These are the activations of a small neural network, seen along a few directions. Each row is one input.
In each table, some parts of the input vary, and every possible input appears once, in random order.
Descriptions start from the smaller parts, as in this example, which fits no table here: one of 2 separate values, together with either a single point or one of 9 places along a line or (one of 6 places along a line, together with one of 8 places around a ring).
Shared parts are said once, and a part with two or three values counts as separate values.

Rows:
r1: [ -9  -7  22   1   0   8  31  42   2  -2  -1 -28  31  -6  19   4 -18]
r2: [ 13  -5 -17  -5   8  -8  -6 -21  -7   0  -4   0 -15   3 -15  -4   5]
r3: [  7  -4  -7  -5  -4 -11  -4 -10   4  11   1   1 -28  -1 -11 -11   8]
r4: [  1   8  -2   8  -4   4 -19  -8  10   2   3  25 -22  -6  -2 -10   7]
r5: [  5  10 -11   6   9   7 -23 -17   0  -4  -1  26 -12  -2  -5  -4   3]
r6: [  1   7   0   4  -9   8 -21  -8  11   2   0  23 -24  -5  -4 -11   9]
r7: [  8  -5  -5  -9  -9  -8  -6 -10   6  10  -3  -2 -30   1 -13 -11   9]
r8: [ 12  -2 -16  -7   8  -9  -7 -19  -6   4  -3   2 -18   3 -15  -4   4]
r9: [ -3   5  -7   4 -12  -6 -15  -5   5   6   1  14 -21   0  -4 -11  11]
r10: [-13  -7  31  -3 -16   3  22  20   9   2   5 -19  35   0  23  15 -12]
r11: [ -6  -7  17   2   2   4  23   7  -6  -9   5 -16  51   4  19  22 -17]
r12: [  4   4 -17   4   1  -2 -18 -16  -6  -4  -3  13  -8   4  -8  -5   8]
r13: [ -3   9 -12   1  -4  -3 -16  -9  -5   1   1  15 -19   0  -6  -7  12]
r14: [-13  -5  29   1 -11  -1  25  19   7   3  10 -16  37  -1  25  15 -13]
r15: [  8   0 -15  -1  11  -7 -10 -18  -2   2  -3   5 -16   4 -14  -1   6]
r16: [ -2   4  -5   0 -16  -2 -17  -5   6   6  -2  12 -23   2  -6 -12  12]
r17: [  0  12  -7   5   3   7 -20 -12   0  -3   3  26 -20  -6  -4  -7   9]
r18: [  7   0 -13  -8   3  -8  -5 -14  -6   6   1   1 -26  -1 -13  -7  10]
r19: [ -2  -8  10   1  12  12  29  29 -10 -14  -6 -27  45   0  13  12 -22]
r20: [ -3  -4  11   0  13  11  27  32  -9  -9  -5 -25  42   1  13  12 -22]
r21: [  2   7 -16   3   2  -3 -19 -14  -6   0  -2  16 -11   5  -7  -5   7]
r22: [  3   2 -11  -2   5  -7  -8 -13  -1   3   0   4 -24   0 -13  -4  12]
r23: [-13  -1  23  -1  -3   2  24  16  -4  -4  11 -15  39   0  22  20 -10]
r24: [  4  -2  -6   1  -2 -10  -7  -9   9   9   0   4 -26   0 -11  -8  10]
r25: [ -9  -9  24  -3  -6  11  28  43   4  -3  -6 -30  30  -5  16   5 -17]
r26: [ -8  -3  19   1   3   2  21   9  -5  -5   7 -14  48   5  20  22 -17]
r27: [ 10  -3 -16   0  10  -6  -9 -20  -2  -2  -4   3 -13   4 -15  -2   7]
r28: [  7   7 -12   8   8   8 -22 -19  -1  -8  -1  24 -10  -2  -5  -4   4]
r29: [  4  -3  -4  -4  -7  -7  -9  -8  10   8  -3   1 -28   2 -13  -8  11]
r30: [ -9  -3  16  -2   8  11  30  39  -8  -8   0 -26  34  -4  16   9 -15]
Q: Describe the family of inputs behind these rows.
A: one of 5 places along a line, together with either one of 2 separate values or one of 4 places along a line
Q: Changing only the place on the line of 5 turns r11 into r23. The same change can be made to r27. Which row results?
A: r22
Q: Which other rows agree with r26 in the place on the line of 5? List them by row number.
A: r5, r8, r15, r20, r21
Q: Which other rows does r14 become when the choice among 2 separate values takes its other values? List them by row number.
A: r1
Q: Which other rows agree with r16 in the place on the line of 5? List them by row number.
A: r6, r7, r10, r25, r29

Rows:
r31: [ -2  -9   7  -8   7  -5  31  27  -8   2   0 -33  19  -1   6   5 -11]
r32: [ -8  -1  26   3  -1  15  17  24   8  -6   4  -7  23 -10  18   8 -12]
r33: [-11  -4  25  -3 -13  -1  22  15   4   4  10 -14  27   1  18  13  -7]
r34: [-17   2  20   1 -14  10  12  32   1  -2   0 -11  27  -2  20   5  -9]
r35: [  2 -16  13  -4  -3   2  25  18   3  -1  -6 -28  26   2   7   6 -16]
r36: [  8   0 -22  -7   6 -11  -8 -13  -5   7  -4  -1 -41   0 -24 -12  16]
r37: [ -1   2  -3   9  27   8  12   0 -18 -20   0  -5  54   7  11  24 -18]
r38: [ 14  10 -31   3  22   3 -27 -40 -21 -13  -2  28  -5   5 -14   1   5]
r39: [  5   8  -5   6  -1   3 -22 -13  12   7   1  27 -34  -7  -8 -14   8]
r40: [  0   4  -5  -1 -13 -13 -20 -25   9  12   6  18 -32   0  -7  -7  17]
r41: [ -3   9 -11   7 -15  -2 -26  -6   6   4  -1  23 -31   0  -7 -17  17]
r42: [ 14  -6 -15  -5  -1  -7 -17 -19   8   7  -9   4 -33   5 -21 -11  11]
Q: Changing only one part turns r40 into r33. The same change can be made to r36. Which row results?
A: r31
Q: Describe the family of inputs behind these rows.
A: one of 2 separate values, together with either a single point or one of 5 places along a line
